data =
array([[ 34,  -6,  13,  50,  -1,  -1,  57, -13,  26,  37,  30],
       [-21,   0, -24,  21,   8, -49, -54,  35, -20,   4, -32],
       [  6,   9, -43, -49, -44,  21, -17, -17,   5, -15,  -4],
       [ 14,  54, -20,  -3,   5, -16,  28,   1, -44, -17, -19],
       [-20, -70,  37, -10,  21,  -5,  -7, -31, -11,  30,  28],
       [ 47,   0,   2,  52,   8,   6,  38,  -2,  32,  -2,  37],
       [ -3,  26,  42,  17,  11,  33, -18,  18,  35, -48,   8],
       [-37, -36, -37,   2,  23, -28, -47,  43, -12,  27,  -8]])
data[0][0]: 34
data[:, 0]: [34, -21, 6, 14, -20, 47, -3, -37]
data[3]: [14, 54, -20, -3, 5, -16, 28, 1, -44, -17, -19]
data[7]: [-37, -36, -37, 2, 23, -28, -47, 43, -12, 27, -8]
data[2][4]: -44
data[5]: [47, 0, 2, 52, 8, 6, 38, -2, 32, -2, 37]
data[2][7]: -17
data[7][5]: -28
data[1][5]: -49
data[0][2]: 13
data[4][2]: 37
data[1][10]: -32
data[3][0]: 14
data[5][3]: 52
data[0][10]: 30
data[5][7]: -2
data[:, 10]: [30, -32, -4, -19, 28, 37, 8, -8]
data[:, 8]: [26, -20, 5, -44, -11, 32, 35, -12]
data[4][10]: 28
data[6][8]: 35
data[7][3]: 2
data[6]: [-3, 26, 42, 17, 11, 33, -18, 18, 35, -48, 8]
data[4][3]: -10
data[3][3]: -3
data[1][2]: -24
data[7][2]: -37
data[:, 2]: [13, -24, -43, -20, 37, 2, 42, -37]
data[7][4]: 23
data[7][8]: -12
data[1][1]: 0
data[5][8]: 32
data[0][6]: 57
data[7][9]: 27
data[4][7]: -31
data[0][7]: -13
data[4][9]: 30

W =
[[11  6 13  1  0  6  9  2  9  8 31 17  8  4]
 [ 3 13  1 11  3 25 18  1  1 13  7 80  5 16]
 [ 4 18 18  5  1  9  7 -2  1  5 24 22  1  5]
 [10  6  2  5  0 19  9  0 15  5 29 34  9  4]
 [ 4  5 12  4  0  6  9 -4  1 37 30 22  5  1]
 [ 1 39 32 10  0  9  9  0 -1 23 18 34  8  5]
 [ 1 18 25  1  3  5  9 -4  3  8 30 16  1  9]
 [11 18  4  4  0 26 26 13  4  5  7 34  5  9]
 [ 4  3  5  4 15 14  7 -3  5  3 13  8 17  1]]
Indices start at 0.
(0, 0): 11
(2, 2): 18
(7, 8): 4
(5, 8): -1
(3, 2): 2
(7, 0): 11
(8, 9): 3
(4, 12): 5
(8, 6): 7
(5, 13): 5
(2, 3): 5
(0, 10): 31
(0, 13): 4
(3, 13): 4
(6, 7): -4
(4, 13): 1
(5, 6): 9
(8, 0): 4
(8, 2): 5
(3, 1): 6
(0, 9): 8
(8, 13): 1
(4, 1): 5
(5, 0): 1
(0, 2): 13
(7, 2): 4
(0, 11): 17
(5, 7): 0
(1, 10): 7
(2, 0): 4
(5, 4): 0
(0, 12): 8

M = [-49 -24  27  62 -39 -45 -81]
M[0] = -49
M[-6] = -24

X = [-28 -81  -4 -35 -73 -75 -57  35]
X[0] = -28
X[-1] = 35

A = [[-246, -121, -339, -25], [265, -194, -249, -132], [-894, -486, -514, -122], [156, -687, -331, -132], [223, -419, -207, -242], [32, -46, -364, -212], [651, -597, 66, -366], [328, 586, -313, -297], [102, -332, -469, -250], [292, -322, -182, -152], [-296, -274, -243, -326]]
Indices start at 0.
(0, 0)	-246
(7, 3)	-297
(1, 1)	-194
(0, 2)	-339
(2, 1)	-486
(6, 2)	66
(3, 0)	156
(6, 1)	-597
(1, 2)	-249
(3, 2)	-331
(2, 0)	-894
(7, 1)	586
(6, 0)	651
(4, 0)	223
(5, 1)	-46
(10, 2)	-243
(8, 1)	-332
(3, 1)	-687
(4, 1)	-419
(1, 3)	-132
(7, 0)	328
(6, 3)	-366
(5, 3)	-212
(9, 0)	292

B =
[[  2 -23 -33 -49  -9   1  13]
 [-30 -10 -19  18   7 -31   5]
 [-75  14  41   2  10 -10  39]
 [-62  -9 -31 -24 -21  -6  53]
 [ 37   4  37  34 -39 -13   4]
 [-27 -16  12  25 -32 -10  11]]
B[0, 0]	2
B[3, 3]	-24
B[3, 2]	-31
B[0]	[2, -23, -33, -49, -9, 1, 13]
B[4, 0]	37
B[:, 3]	[-49, 18, 2, -24, 34, 25]
B[:, 4]	[-9, 7, 10, -21, -39, -32]
B[5, 3]	25
B[1, 0]	-30
B[2, 5]	-10
B[:, 6]	[13, 5, 39, 53, 4, 11]
B[4, 2]	37
B[3, 6]	53
B[4, 5]	-13
B[2, 4]	10
B[2, 1]	14
B[:, 5]	[1, -31, -10, -6, -13, -10]
